A small network was trained on made-up records. Each row is its average activation on records with the value named, seen along a few directions.
Related values have similar rows: they may be neighbours, one step apart, or belong to one group.
In the rows, 500 means zero.
Strong random noise was added to every row along 15 fixed directions; ignore it. To show where, here is one row again and again, with new noise each time:
[523 672 613 603 434 393 679 564 596 700 456 673 524 614 652 566 419 426
 572 407 630 510 504 493 496 399]
[440 494 528 461 748 514 541 485 589 465 700 462 564 522 395 560 501 353
 503 630 618 437 593 647 515 407]
[485 473 449 340 641 542 454 590 400 385 436 633 449 535 455 507 562 472
 434 612 707 618 563 441 750 445]
[556 550 361 423 355 522 567 569 304 535 384 651 574 504 480 568 457 592
 554 448 334 444 438 396 446 546]
[425 475 532 563 516 498 451 310 472 350 428 490 397 442 693 577 590 632
 454 487 440 527 565 437 471 715]
[423 387 544 599 461 519 418 576 316 245 522 374 397 393 624 573 415 456
 543 492 452 350 382 506 507 697]
[563 477 427 445 766 386 365 367 611 439 308 594 388 540 887 526 457 523
 514 512 536 417 494 424 741 728]
[543 538 150 487 427 505 498 376 412 683 438 698 483 596 722 586 260 308
 530 479 491 443 389 414 550 391]
[354 489 371 484 657 584 497 522 378 448 500 601 584 487 346 642 486 457
 619 421 369 430 520 449 329 535]
[445 505 556 458 448 549 728 581 498 507 663 489 603 540 310 518 463 419
 420 606 472 402 676 604 410 467]
[353 482 378 503 521 414 559 518 417 406 367 497 446 463 508 610 513 500
 455 306 655 457 662 438 458 594]
[481 497 570 591 450 631 479 325 397 499 462 504 472 449 520 725 603 624
 430 560 498 555 313 472 478 675]
[468 283 424 397 604 509 385 474 482 570 572 580 507 543 510 536 537 396
 697 376 393 395 493 528 356 576]
[510 574 547 551 605 457 531 659 600 437 424 423 555 398 370 484 472 495
 522 410 438 366 517 488 490 656]
[420 298 477 483 631 600 431 323 529 506 533 367 527 533 379 611 619 539
 346 492 652 503 450 571 434 687]
[683 593 598 582 518 351 503 423 676 555 520 313 560 406 608 340 463 615
 506 493 379 502 396 536 420 514]
[459 440 416 526 530 515 359 661 468 443 287 517 395 365 389 513 528 423
 546 272 546 496 447 350 566 679]


Field Piru:
s2: [438 492 489 623 400 571 307 372 545 416 606 552 481 576 606 352 600 575
 560 399 369 627 492 485 374 434]
s18: [366 674 611 639 401 382 766 575 448 633 411 764 437 672 756 491 298 376
 555 412 542 640 677 385 396 283]
s19: [632 597 577 336 515 428 593 482 523 521 492 529 375 366 490 321 486 477
 470 783 332 676 638 380 677 276]
s3: [301 444 175 532 556 655 274 186 409 297 499 381 505 497 426 636 661 606
 286 420 613 538 567 526 440 589]
s11: [304 464 665 544 583 575 475 427 569 318 584 429 490 481 394 425 651 634
 422 554 446 695 711 506 382 475]
s7: [408 416 595 478 595 568 508 490 513 341 565 477 491 451 439 494 496 543
 539 639 216 432 638 510 441 657]
s14: [492 365 535 325 646 558 645 570 473 643 341 540 523 678 395 464 411 568
 237 664 609 649 478 391 659 513]
s20: [650 594 370 470 220 427 538 686 601 576 346 464 472 547 490 352 434 430
 381 415 709 394 558 509 716 474]
s5: [471 415 519 494 473 469 485 373 546 418 521 434 345 345 588 638 625 464
 475 450 456 349 651 558 545 720]
s17: [445 621 529 635 513 464 573 443 376 594 512 496 452 436 541 821 402 418
 577 550 619 512 277 498 521 372]
s12: [539 730 460 565 379 607 657 458 502 551 419 592 516 455 409 544 474 570
 324 677 442 535 486 398 596 464]
s6: [596 400 554 454 342 482 370 551 377 564 529 440 362 335 512 630 628 418
 625 455 626 413 319 565 579 523]
s10: [562 419 707 414 557 486 496 437 484 481 630 388 546 512 412 471 725 671
 443 625 704 651 454 616 479 371]
s13: [459 559 353 605 458 439 338 488 516 366 393 604 564 709 840 454 371 592
 620 389 499 374 465 458 531 531]
s1: [551 526 361 538 529 520 449 546 453 533 455 416 492 417 492 514 278 340
 571 540 421 344 326 489 589 463]
s8: [508 524 433 449 510 560 379 746 337 347 428 511 421 391 378 451 482 413
 626 515 454 515 426 438 646 461]
s15: [499 564 553 502 449 573 647 468 335 697 632 591 546 540 501 730 455 447
 614 598 460 516 357 586 393 271]
s9: [429 632 372 470 389 517 489 635 444 358 545 642 603 551 357 401 597 585
 561 402 450 512 681 473 436 387]
s4: [478 447 536 421 376 505 581 658 347 454 408 512 339 419 479 387 425 458
 406 553 511 681 606 381 644 386]
s21: [568 678 253 476 476 429 467 370 504 547 485 420 594 385 345 370 525 631
 505 426 462 727 570 457 376 192]
s16: [748 373 580 377 348 557 371 495 505 566 515 520 486 531 576 294 559 589
 465 644 387 594 314 487 632 567]
The values of Piru form a 3 by 7 grid.
Name the neighbours of s10, in listed order.
Answer: s12, s6, s16
Name the neighbours of s7, in listed order.
Answer: s11, s17, s13, s21
Name the neighbours of s15, in listed order.
Answer: s3, s8, s4
Name the neighbours of s2, in listed order.
Answer: s5, s9
A value of Piru combines one of 3 hidden first parts with one of 7 second parts; all combinations occur once.
s7 and s18 share the first part; s7 and s11 share the second. Which value has the first part of s11 and the second part of s18?
Answer: s3
s12 and s10 share the first part; s12 and s2 share the second. Which value has the first part of s2 and the second part of s10?
Answer: s5
s15 and s4 share the first part; s15 and s20 share the second. Which value has the first part of s20 and the second part of s4?
Answer: s1

Field Zapi:
p7: [420 584 500 570 684 488 633 795 752 677 470 665 570 595 291 305 290  95
 614 327 410 427 640 410 399 383]
p13: [540 538 278 477 451 445 415 512 324 207 437 438 636 405 591 424 480 794
 608 431 196 334 472 415 354 665]
p14: [412 472 558 414 420 566 506 548 522 480 501 546 454 395 294 586 722 501
 599 424 347 436 774 508 399 630]
p2: [415 669 291 602 712 509 440 331 421 396 305 566 678 678 603 537 451 778
 349 449 644 661 355 343 413 465]
p9: [297 281 464 570 361 541 558 508  97 286 580 350 593 544 446 781 437 614
 557 380 520 292 357 590 180 668]
p8: [394 502 579 775 388 460 482 252 609 619 407 465 335 502 735 666 614 517
 387 245 850 673 474 511 437 617]
p1: [719 619 569 368 513 412 639 537 480 573 427 622 564 596 638 456 494 645
 483 611 484 479 461 518 628 504]
p10: [369 335 502 549 406 642 605 659 473 579 684 451 648 691 247 459 370 335
 359 459 628 481 492 629 348 431]
p11: [536 462 778 557 512 444 609 644 598 680 434 535 372 441 557 283 300 307
 612 558 251 631 493 354 458 476]
p6: [405 628 275 421 699 491 529 365 326 413 521 532 507 415 426 579 446 536
 470 677 480 610 553 437 528 214]
p3: [433 500 662 661 592 681 280 529 807 554 455 539 581 693 342 420 653 565
 477 388 548 621 365 493 511 656]
p4: [609 736 231 545 394 419 502 354 656 545 579 541 498 541 767 355 245 356
 434 595 405 500 599 481 644 250]
p5: [653 573 716 446 430 517 427 605 655 659 497 702 560 662 537 418 664 591
 617 512 596 578 432 543 659 382]
p12: [696 421 550 284 341 292 839 685 386 822 343 443 635 629 542 406 315 617
 439 463 541 399 426 526 463 413]
The values of Zapi form a ring.
Going along Zapi from p7 by way of its neighbour p1, in what order are p14, p8, p6, p12 met?
Answer: p8, p6, p12, p14
Name the neighbours of p13, in listed order.
Answer: p2, p9
Name the neighbours of p4, in listed order.
Answer: p10, p3

Field Dabi:
n13: [495 499 696 528 492 488 504 558 462 448 753 331 560 411 334 599 603 513
 631 573 538 522 459 707 415 339]
n5: [501 481 670 462 449 408 654 594 300 496 397 529 320 356 623 650 443 529
 576 532 383 415 435 409 575 553]
n11: [614 374 669 504 577 482 428 421 388 670 369 548 313 375 612 693 591 544
 543 485 563 606 100 411 590 612]
n6: [287 568 455 759 495 682 270 370 715 552 596 549 376 555 456 559 575 204
 479 381 775 735 519 529 581 326]
n23: [296 422 567 608 634 589 547 420 631 580 429 545 437 663 495 581 527 395
 260 463 869 615 538 470 614 522]
n15: [629 345 319 469 544 449 429 417 536 828 490 299 448 150 216 517 512 329
 598 247 220 431 303 452 247 573]
n14: [305 313 597 603 439 599 517 654 384 532 596 463 424 526 410 574 394 155
 549 449 667 433 449 574 404 464]
n12: [261 585 450 596 391 652 357 405 551 456 531 833 437 667 550 778 718 413
 671 385 625 441 690 510 472 532]
n26: [561 327 794 437 569 605 456 593 604 624 530 563 467 450 341 444 617 478
 624 527 288 629 453 484 442 616]
n16: [570 525 401 478 574 357 526 263 613 682 476 646 436 514 757 640 500 455
 587 476 529 433 529 471 506 540]
n1: [247 325 345 493 802 545 422 394 447 188 715 382 504 444 395 389 399 377
 486 600 340 525 723 510 295 478]
n3: [462 362 523 422 772 455 649 308 327 763 450 564 484 530 606 750 453 433
 598 516 546 555 331 460 322 464]
n18: [596 468 436 503 365 446 610 312 629 611 725 359 563 501 664 619 419 389
 489 646 411  90 549 731 440 613]
n7: [483 508 644 574 506 400 664 449 510 402 550 338 438 390 644 536 358 490
 439 637 457 388 531 505 494 566]
n27: [416 393 468 400 340 593 580 498 280 591 322 627 449 510 396 519 595 623
 353 400 458 717 546 314 414 515]
n24: [485 400 384 470 358 466 533 450 414 451 491 395 568 606 559 449 381 632
 413 492 464 456 486 502 434 546]
n19: [405 503 616 502 403 395 639 661 424 344 446 471 515 563 506 465 491 644
 470 496 566 459 649 486 481 532]
n17: [521 347 666 361 524 518 543 525 332 524 465 566 388 381 346 456 680 530
 565 538 405 740 526 345 403 459]
n10: [536 596 275 656 437 667 332 583 602 507 592 461 622 483 275 438 301 295
 472 535 471 443 310 516 545 410]
n22: [367 384 342 452 552 586 573 401 291 545 502 504 535 436 401 654 450 498
 532 438 240 493 507 449 240 532]
n8: [581 596 612 686 362 458 370 580 606 430 553 308 486 374 523 391 562 548
 521 334 535 534 367 552 489 578]
n20: [401 479 443 625 400 622 482 382 433 445 501 545 500 505 553 601 474 544
 495 439 322 501 468 454 342 709]
n25: [472 592 431 364 809 456 699 475 557 644 516 535 620 502 324 594 465 451
 584 560 441 392 668 572 425 370]
n9: [509 168 866 421 933 308 476 648 561 698 480 468 353 453 600 350 499 318
 811 344 540 594 389 500 381 507]
n4: [519 556 671 617 477 594 360 642 463 325 388 635 304 457 798 354 366 403
 586 609 387 536 397 381 735 583]
n21: [328 281 614 435 779 741 593 410 429 560 607 361 484 490 121 481 437 339
 350 770 401 672 512 480 338 430]
n2: [498 640 349 686 269 581 439 466 459 524 376 476 642 635 537 330 379 725
 411 336 310 616 313 370 319 450]
A value of Dabi combines one of 3 hidden first parts with one of 9 second parts; all combinations occur once.
n23 and n14 share the first part; n23 and n11 share the second. Which value has the first part of n11 and the second part of n14?
Answer: n3
n7 and n10 share the first part; n7 and n19 share the second. Which value has the first part of n19 and the second part of n10?
Answer: n24
n6 and n25 share the first part; n6 and n8 share the second. Which value has the first part of n8 and the second part of n25?
Answer: n9
n13 and n2 share the first part; n13 and n26 share the second. Which value has the first part of n26 and the second part of n2?
Answer: n27
